A small network was trained on invented records. Each row is its activation on one of them, seen along a few directions.
Each row is followed by the record's values for the fields H, K, W, L, S.
The largest differences between rows may come from other fields.
Strong random noise was added to every row along 2 fixed directions; ignore it. To show where, here is one row again and again, with new noise each time:
[ 188 -133  236  548  130  135  -58  258 -421 -112  236   54   76   49
 -225  506 -293 -142  248   37 -372 -184  528  663  -80   34]
[ 197   59   44  -49   22  158   -8  201  -66    3  106  233  -86  -46
   35  298 -136  -53  -89  223   59 -274   19  219   -6  239]
[ 247   -4  139  225   48   47 -101   33 -190  -64    8  181  -79  239
   -1   99 -200   84   13  217  -52  -65  192   86   63  162]
[ 355 -136  343  812  104 -194 -302 -333 -456 -208 -206   70  -65  856
  -75 -338 -336  383  230  206 -287  386  559 -209  216   -3]

[ 220   18  172  174  -84  103   62  307  -75   27  241   -8  -37 -247
  -64  569 -125 -188  114   76  -18 -530   74  427 -275  -23] => H is h2, K is k1, W is w4, L is l3, S is s2
[-238   63   47  -99   16  168  476  102   77 -159   22 -309 -149 -190
  -99   62  -89   53   82  -75 -232 -215 -102   92 -269  -28] => H is h1, K is k1, W is w3, L is l3, S is s1
[  32  100  187 -146 -187  163  106   67  135  187  227  174 -270 -141
 -273  380 -190 -240   79  214  110 -184 -356  129 -138  119] => H is h2, K is k1, W is w5, L is l3, S is s2
[ 219  -62   69  278  -53  -28 -352  183 -197  132  116  -39  306  -54
 -273  508  -40 -142  266 -364 -114   94  143  612  110  -62] => H is h2, K is k1, W is w4, L is l2, S is s1
[ 311   25   55 -128 -199   51 -250  164   24  261  332  175 -120  -27
  -66  334  -73  -23  -70  252  299 -119 -220   82  148  168] => H is h2, K is k1, W is w1, L is l3, S is s2
[  15  242 -115 -447  -44 -108   71 -258  318   43 -434  281 -136  234
  476 -666  225  361 -167  276  339  133 -512 -911  211  254] => H is h1, K is k1, W is w4, L is l2, S is s2
[-169   75  -98 -238  177  149  419  213    6 -158  -79  -64   19 -313
  294 -182  136  -89  -78 -138   70 -394  -84   44 -179 -100] => H is h1, K is k2, W is w4, L is l3, S is s1
[  44  -18 -109 -287 -219  -89 -278  -77   85  189 -101  106 -183  182
  113 -213    9  173 -139  -19  342  151 -449 -324  121  103] => H is h2, K is k1, W is w4, L is l3, S is s2
[  78   92 -138  -89  177  -39  133    8  -94  -67 -107   46  123   14
  212 -273  116  175 -124   44  122   18   64 -142  308  -17] => H is h1, K is k2, W is w1, L is l3, S is s1
[-105  317 -169 -936 -243  298  196  184  486  206   -7  109 -184 -459
  148  129  122 -123 -331  120  289 -334 -614   21  -70  333] => H is h1, K is k1, W is w2, L is l3, S is s2
[  69   52    3  111   43   39 -100 -106   46  -34 -182  -49   60  366
   63 -492   15  176  -81   53   77  182  133 -315   47   13] => H is h1, K is k2, W is w2, L is l1, S is s3
[-159 -173  318  713   84 -239   12 -357 -340 -166 -102 -264   69  570
 -103 -345 -217  343  461 -138 -597  537  486 -138   54 -162] => H is h1, K is k1, W is w3, L is l2, S is s2
[ 184  -59  -93  223  319  253   48  365 -343 -173   99   88  390 -225
  126  232   59 -129   33   54 -225 -478  555  310   24  -61] => H is h1, K is k2, W is w2, L is l3, S is s2
[ 251 -230  327  664 -192 -271 -631 -273 -375  109   50  -96   67  665
 -317    3 -147  281  382  -47 -225  770  339  174  281  -82] => H is h2, K is k1, W is w3, L is l3, S is s2
[  57  170   -7 -660 -186  -79  130 -402  424   10 -206  144 -465   93
  205 -363   49  244 -414  363  451   14 -645 -846   92  140] => H is h2, K is k1, W is w6, L is l3, S is s2
[  23 -258  -22  416  125 -316 -489  -56 -327  -63  -90  -83  453  294
  -15 -350  219  121  193 -391 -146  720  421  159  502 -270] => H is h2, K is k2, W is w4, L is l3, S is s3
[  42   54 -199 -385  -35   45   10   61   74  124  216  123  -82 -419
  127  212  159 -183 -111   46  224 -231 -237  184   47   68] => H is h2, K is k2, W is w6, L is l3, S is s2
[-148 -174  115  492   27  -61   81  -30 -275 -106   41 -313   62   69
 -257  204  -99  -24  256 -164 -331    3  389  323 -289 -304] => H is h2, K is k2, W is w3, L is l1, S is s2
[ -62  -47   72  433  186   14  159  268 -219 -153   -7 -109  317 -233
    6  252    4 -244  236 -209 -371 -275  559  553 -219 -165] => H is h1, K is k2, W is w4, L is l2, S is s2
[ 195  -66  400  492  -13 -247   12 -390 -133 -131  -76   -6 -277  682
 -126 -350 -234  390  127  263   57  310  -19 -555   57  -61] => H is h2, K is k1, W is w6, L is l3, S is s1
[-222  -90  121  469  167  111  138    8 -216 -115  197 -175   95   86
 -311   99 -194 -201  296 -311 -422  174  480  513 -153  -92] => H is h1, K is k2, W is w2, L is l2, S is s3
[-171   50  -40  -33  126  120  405  -64  -34 -238 -185 -174 -107  -64
  115 -219  -54  -41  -55   -6 -185 -277  215 -107 -174 -142] => H is h1, K is k2, W is w2, L is l3, S is s2
[-347  162    0 -372  -41  -79  444 -182  423  -64 -169 -190 -415   17
  168 -585  -89  116 -141   47   47   60 -513 -598 -232  -18] => H is h1, K is k1, W is w5, L is l3, S is s3
[  97    8 -162 -146   69   27    4  152  -47  -10 -145  156   61  -88
  416 -323  223   32 -203   58  275 -216   27  -89  158  103] => H is h1, K is k2, W is w4, L is l3, S is s2
[-154  216  -11 -285 -234  -76   88  -52  397  198  -23 -154 -318   76
  -65 -128 -244   46  -97  -17  134  155 -468 -170 -105  102] => H is h1, K is k1, W is w3, L is l3, S is s3
[-100   97 -381 -867 -277   90 -332   32  343  402  -22   54  155 -362
  119   60  379  -83 -350 -182  469  183 -556   44  206  140] => H is h2, K is k2, W is w3, L is l3, S is s2
[-200  127 -250 -745 -224  -29  -13 -508  341  111 -292    2 -477  227
  176 -624   72  209 -326   31  435  393 -672 -732  112   71] => H is h2, K is k2, W is w2, L is l3, S is s2
[-163 -115 -105   11    0  -15 -164  171 -146  140  136  103  269 -300
  -72  310  234 -322  205 -311  -31  146   24  545   47 -100] => H is h2, K is k2, W is w4, L is l2, S is s2
[ 494  164 -194 -157   87  -39 -185  135  180  -94 -211  293   57   41
  418 -312  286  177 -340  403  537 -279 -121 -535  203  138] => H is h2, K is k2, W is w4, L is l1, S is s3
[ 203  -62  -19  102   48  -11 -187 -235 -138  -76 -146   68   21  169
  -15 -169   46   15  -56   76   51   54  176 -188  163 -113] => H is h2, K is k2, W is w2, L is l3, S is s2
[  73   95  141  -35 -111 -111   40 -214  168   37   64   76 -184  131
  -89  167 -110  120  -22  264   83  -34 -186 -340 -119   14] => H is h2, K is k1, W is w6, L is l2, S is s2
[  82  -18 -296 -132  149   53    9  306   17  -98   85  101  100 -344
  135  139  246  -92 -148  -78  244 -326 -106  152    6   50] => H is h2, K is k2, W is w4, L is l3, S is s3
[ -26   -5   48  171 -138   46 -197 -188 -140  195  183  -33  -31   51
 -448  423 -193 -237  263 -207 -135  204   45  460  -72  -88] => H is h2, K is k2, W is w2, L is l2, S is s2
[-113   -7 -181 -268 -116   76 -134  336  205  190  282 -188   49 -455
 -285  541  -57 -313   19 -288  -47   45 -271  551  -39   11] => H is h2, K is k1, W is w3, L is l3, S is s3
[-201  112   97  -85  -56   78  178 -208   49  -33  -21 -120 -170  100
 -141  -19 -193   32  171 -104 -306  183  -48    6  -80   30] => H is h1, K is k1, W is w2, L is l2, S is s2
[ 294   40  136  -29 -194  -45 -302  -31   16  194  274  193  -84   30
 -206  527  -62   -5   29  119  177  121 -164  259  146  197] => H is h2, K is k1, W is w1, L is l2, S is s2
[-394  104 -166 -447  -72  140  319   36  170   83 -107 -231    6 -309
  147 -172  102  -72 -115 -192  -26 -133 -165   31 -169  -56] => H is h1, K is k2, W is w3, L is l3, S is s2
[ 161  147   64   99 -114   17   23  180  148  124  189   51 -139 -104
 -198  398 -115  -71  189  133   60 -256 -294  127 -203  111] => H is h2, K is k1, W is w4, L is l2, S is s3
[-395    9   77 -145 -133  112  375  -89  124  -44  -34 -324 -330  -49
  -92  -54 -221   51  128  -88 -324  -47 -201  -84 -344   -9] => H is h1, K is k1, W is w3, L is l3, S is s2
[ -12 -176   18  298  251 -136  -73    3 -284 -182 -299   82  450  107
  322 -517  363   64   56 -109 -123  235  528  -71  388 -143] => H is h1, K is k2, W is w4, L is l3, S is s2
[  91  117  150   33  -79  -35  273 -126   79  -80  -37   46 -455  296
  182 -108 -276  286 -132  412  135 -236 -125 -417 -171  201] => H is h1, K is k1, W is w1, L is l3, S is s2
[ -77  176 -243 -407   13  175   95   62  135    5  -78    3   32 -207
  182  -33  107  -27  -66  -86    9 -203 -168   -8  -53   99] => H is h1, K is k2, W is w2, L is l2, S is s2
[  19 -109  107  476 -111 -204 -294 -378 -174   78   -4 -247   99  301
 -292   78  -82   67  277 -283 -255  431  303  225   37 -155] => H is h2, K is k2, W is w3, L is l2, S is s2

Here are new rows. What are their fields?
[  54  -56 -127  -34  -57  -88 -155 -103   -7  -53 -126   -1  -72   -8
  129 -185  111   24  -69  -51   77  -66  -13  -73    6  -17] => H is h2, K is k2, W is w4, L is l3, S is s2
[ 516  -14  368  680  -59 -106 -275   23 -296    6  238  139   35  445
 -293  479 -267  190  185  409  -54  -36  412   64   33  -24] => H is h2, K is k1, W is w1, L is l1, S is s2
[  82   52 -202 -362 -212  167 -370   56  142  340   38  158  126 -151
 -163  236  187 -141 -167  -11  329   41 -293  219   38  191] => H is h2, K is k2, W is w2, L is l1, S is s2
[-182   76   -3  -76   26 -114   73 -314   58   17 -347  -72   81  199
  162 -719   52  133  -24  -22  -74  283   53 -438  154 -132] => H is h1, K is k2, W is w5, L is l3, S is s2
[ 488   26  262  549  -76 -105 -264   31 -205   41  254   66 -106  413
 -346  332 -284  223  221  329    8  108  108   22  133   54] => H is h2, K is k1, W is w1, L is l3, S is s3
[-133  -57  -44 -154 -138  -11 -319   -2  236  245  260  -84  100 -118
 -276  350   -5 -209   52 -429  -22  436 -206  406   41   99] => H is h2, K is k1, W is w3, L is l2, S is s3
[-104 -124 -141  107  180 -123    1   55  -26 -138  -39  -37   45 -131
   40 -217  125 -116   33 -177  -37   59  -35  -20  -11 -135] => H is h2, K is k2, W is w4, L is l3, S is s3
[ 207  -98   42  246  145 -172  -75 -358 -188 -171 -213   41    1  320
  139 -409   42  208  -92  175   61   80  225 -521  167 -190] => H is h2, K is k2, W is w6, L is l3, S is s2
[ 141  -20  151   11 -218  130 -307   24  -46  190  262   26   -4   -2
 -445  534 -191 -194  127  -24  -88  138   -9  383   63  -11] => H is h2, K is k1, W is w2, L is l3, S is s2
[ 167  -87  218  662   33   48 -133  133 -268 -100   69  -65   87  286
 -266  292 -272   87  323  164 -414  -52  474  235 -177   35] => H is h1, K is k1, W is w2, L is l1, S is s2
[ -24  130 -211 -456 -205 -231 -289 -447  296  302 -176   73  -28  255
   93 -467  270  284 -200 -112  516  641 -599 -495  411  126] => H is h2, K is k2, W is w3, L is l2, S is s1
[ 214 -208   50  486  116 -180 -463   61 -372  -22   28  179  503  241
   26  -50  205   29  164  -79  -31  309  509   83  437 -191] => H is h2, K is k2, W is w4, L is l3, S is s2
[  76   81  161   15 -279 -215 -158 -324  161  214   83   45 -242  318
 -124  108 -106  240   90  134  127  337 -319 -202   42  172] => H is h2, K is k1, W is w3, L is l2, S is s2
[ 243  167   31 -426 -167   55 -150  -39  302  243  236  232  -85  -51
  -20  326   28   11 -206   63  468  -18 -484  -62  122  279] => H is h2, K is k1, W is w1, L is l2, S is s1
[-411   51 -337 -938 -155  211   83  100  336  227  111 -117  -55 -592
   12  164  273 -244 -234 -471  312   38 -695  354 -122   73] => H is h2, K is k2, W is w3, L is l3, S is s1
[ -19 -183  127  354   88   27 -111 -159 -340  -95  144 -159   52   53
 -306  201 -176 -213  304 -362 -359  160  364  459  -14 -268] => H is h2, K is k2, W is w2, L is l3, S is s2
[-190    6   71  128   13 -171   29 -189  -52  -59 -173 -126   85  196
   30 -246   45  122   59 -155 -136  377  250   99   21 -114] => H is h1, K is k2, W is w3, L is l2, S is s2
[ 306  -23  207  167   54  -73   33  -64  -93 -136   79   99  -88   82
   54  120  -78  109  -46  320   50 -235  101 -211    8  -57] => H is h2, K is k1, W is w6, L is l3, S is s2
[ 115   94   85  -57  119  -17  335 -126   46 -282 -210   12 -210  204
  408 -358  -61  377 -196  359   11 -271   59 -608  -18  104] => H is h1, K is k1, W is w1, L is l3, S is s2
[  53  107   61 -126 -166  -24 -107 -218   78  110 -248   72 -226  434
  109 -290 -205  325 -102  201  118  181 -250 -431   37  229] => H is h1, K is k1, W is w2, L is l3, S is s2
[ -34  205 -212 -357  131   51  294   49  165  -28 -199  257   36 -223
  491 -269  307   52 -150  174  231 -295 -213 -362   72  188] => H is h1, K is k2, W is w4, L is l2, S is s2
